Each row below holds a small network's activations on one input, seen along a few directions.
Each table varies a few parts of the input and shows all the possible inputs, shuffled.
A made-up example of a description, with smaller parts first: one of 5 places around a ring, together with either a single point or one of 11 places around a ring or (one of 2 separate values, together with one of 6 places along a line).
Shared parts are said once, and a part with two or three values counts as separate values.
(in the rows, 100 means zero)

Table:
x1: 92 80 66 88 105 93 131 59 104 124 129
x2: 103 112 81 87 116 92 113 128 132 62 105
x3: 113 89 97 74 113 88 111 53 83 117 116
x4: 108 99 65 100 115 111 138 63 73 109 136
x5: 155 124 119 98 129 105 104 109 128 64 85
x6: 75 156 127 143 20 94 54 41 59 154 50
x7: 145 95 106 107 125 97 101 42 70 98 105
x8: 139 122 108 88 130 101 102 119 119 65 84
x9: 35 91 159 123 57 138 91 167 110 67 104
x10: 78 62 84 81 91 94 63 82 102 184 80
x11: 131 127 76 108 117 97 134 139 109 66 114
x12: 128 94 101 89 121 91 108 48 77 112 114
x13: 146 101 113 105 120 86 106 44 82 106 118
x14: 116 118 74 95 114 101 123 134 125 63 113
x15: 64 57 91 91 56 125 67 77 86 165 77
x16: 137 127 73 114 120 111 136 139 113 67 115
x17: 25 39 125 117 85 81 107 101 56 156 93
x18: 27 49 131 115 39 116 119 96 53 130 98
x19: 70 91 111 79 75 127 42 157 127 89 84
x20: 83 100 100 68 105 97 42 157 140 113 80
x21: 34 71 143 120 101 102 75 173 113 79 90
x22: 155 120 113 102 134 113 98 111 119 59 76
x23: 115 105 66 113 123 105 143 69 68 106 138
x24: 124 119 103 79 126 100 100 122 125 63 88
x25: 101 76 77 85 104 87 126 60 102 123 124
x26: 100 93 66 98 111 87 137 64 91 114 135
x27: 95 172 132 149 25 72 25 121 100 84 52
x28: 105 113 91 85 123 89 106 124 133 62 99
Q: The inputs of x25 and x28 match in every part but one. If x1 is changed in the same way as x25 into x28, which row does it become?
A: x2
Q: What is each input in this table made of?
A: one of 2 separate values, together with either a single point or one of 4 places along a line or one of 9 places along a line
Q: Which other rows does x19 become when the place on the line of 4 takes its other values? List them by row number.
A: x9, x20, x21

Table:
x29: 168 142 97 124 130 86 158 101 115 43 105
x30: 69 146 117 144 13 94 54 103 82 132 78
x31: 76 58 122 124 72 112 114 53 46 134 121
x32: 163 149 45 115 140 72 160 89 80 67 122
x33: 76 122 111 123 34 127 92 56 55 158 87
x34: 53 55 137 129 93 105 122 89 52 111 113
x35: 71 86 79 85 63 117 51 61 96 183 61
x36: 54 80 48 108 99 117 183 126 109 61 158
x37: 69 109 88 100 29 89 12 109 120 144 47
x38: 173 159 121 109 125 118 129 142 112 3 103
x39: 62 21 129 80 114 104 98 112 83 141 95
x40: 170 113 81 49 152 72 98 13 116 109 116
x41: 65 56 38 50 122 118 150 158 140 96 166
x42: 42 133 144 145 45 92 60 134 94 95 81
x43: 165 130 28 67 180 66 125 95 122 94 122
x44: 34 91 157 137 79 103 96 124 81 89 88
x45: 175 117 81 78 179 89 113 111 161 69 102
x46: 44 56 149 73 91 103 71 147 110 108 62
x47: 165 127 94 108 115 88 133 5 66 72 119
x48: 48 97 123 92 51 89 27 153 124 113 53
x49: 183 126 107 73 175 132 73 156 153 16 98
x50: 75 28 104 88 101 106 80 63 82 164 102
Q: The inputs of x49 and x38 match in every part but one. If x50 is changed in the same way as x49 into x38, which row does it become?
A: x31
Q: What is each input in this table made of?
A: one of 2 separate values, together with either a single point or one of 4 places along a line or one of 6 places around a ring

Table:
x51: 120 71 77 76 145 100 124 87 105 102 122
x52: 139 144 104 113 114 88 96 115 116 58 92
x53: 147 105 82 83 132 88 113 50 94 111 110
x54: 75 100 118 109 91 112 110 143 101 73 103
x55: 165 135 78 80 133 95 100 90 127 69 99
x56: 55 91 127 106 39 103 23 101 91 160 52
x57: 27 64 127 91 56 104 41 125 109 145 69
x58: 110 112 100 96 122 100 112 152 126 58 98
x59: 72 65 80 95 100 102 125 83 83 125 127
x60: 133 103 78 76 147 103 113 130 137 71 113
x61: 101 132 121 129 80 104 95 108 88 77 96
x62: 90 106 112 129 70 103 111 66 69 113 98
x63: 62 73 110 112 79 109 120 106 84 105 114
x64: 105 99 87 105 93 91 117 43 70 134 108
Q: The inputs of x51 and x53 match in every part but one. If x54 is changed in the same way as x51 into x53, which row does it become?
A: x61
Q: What is each input in this table made of?
A: one of 2 separate values, together with either a single point or one of 6 places around a ring
Q: Which other rows does x56 become when the choice among 2 separate values takes its other values? List them by row number.
A: x57
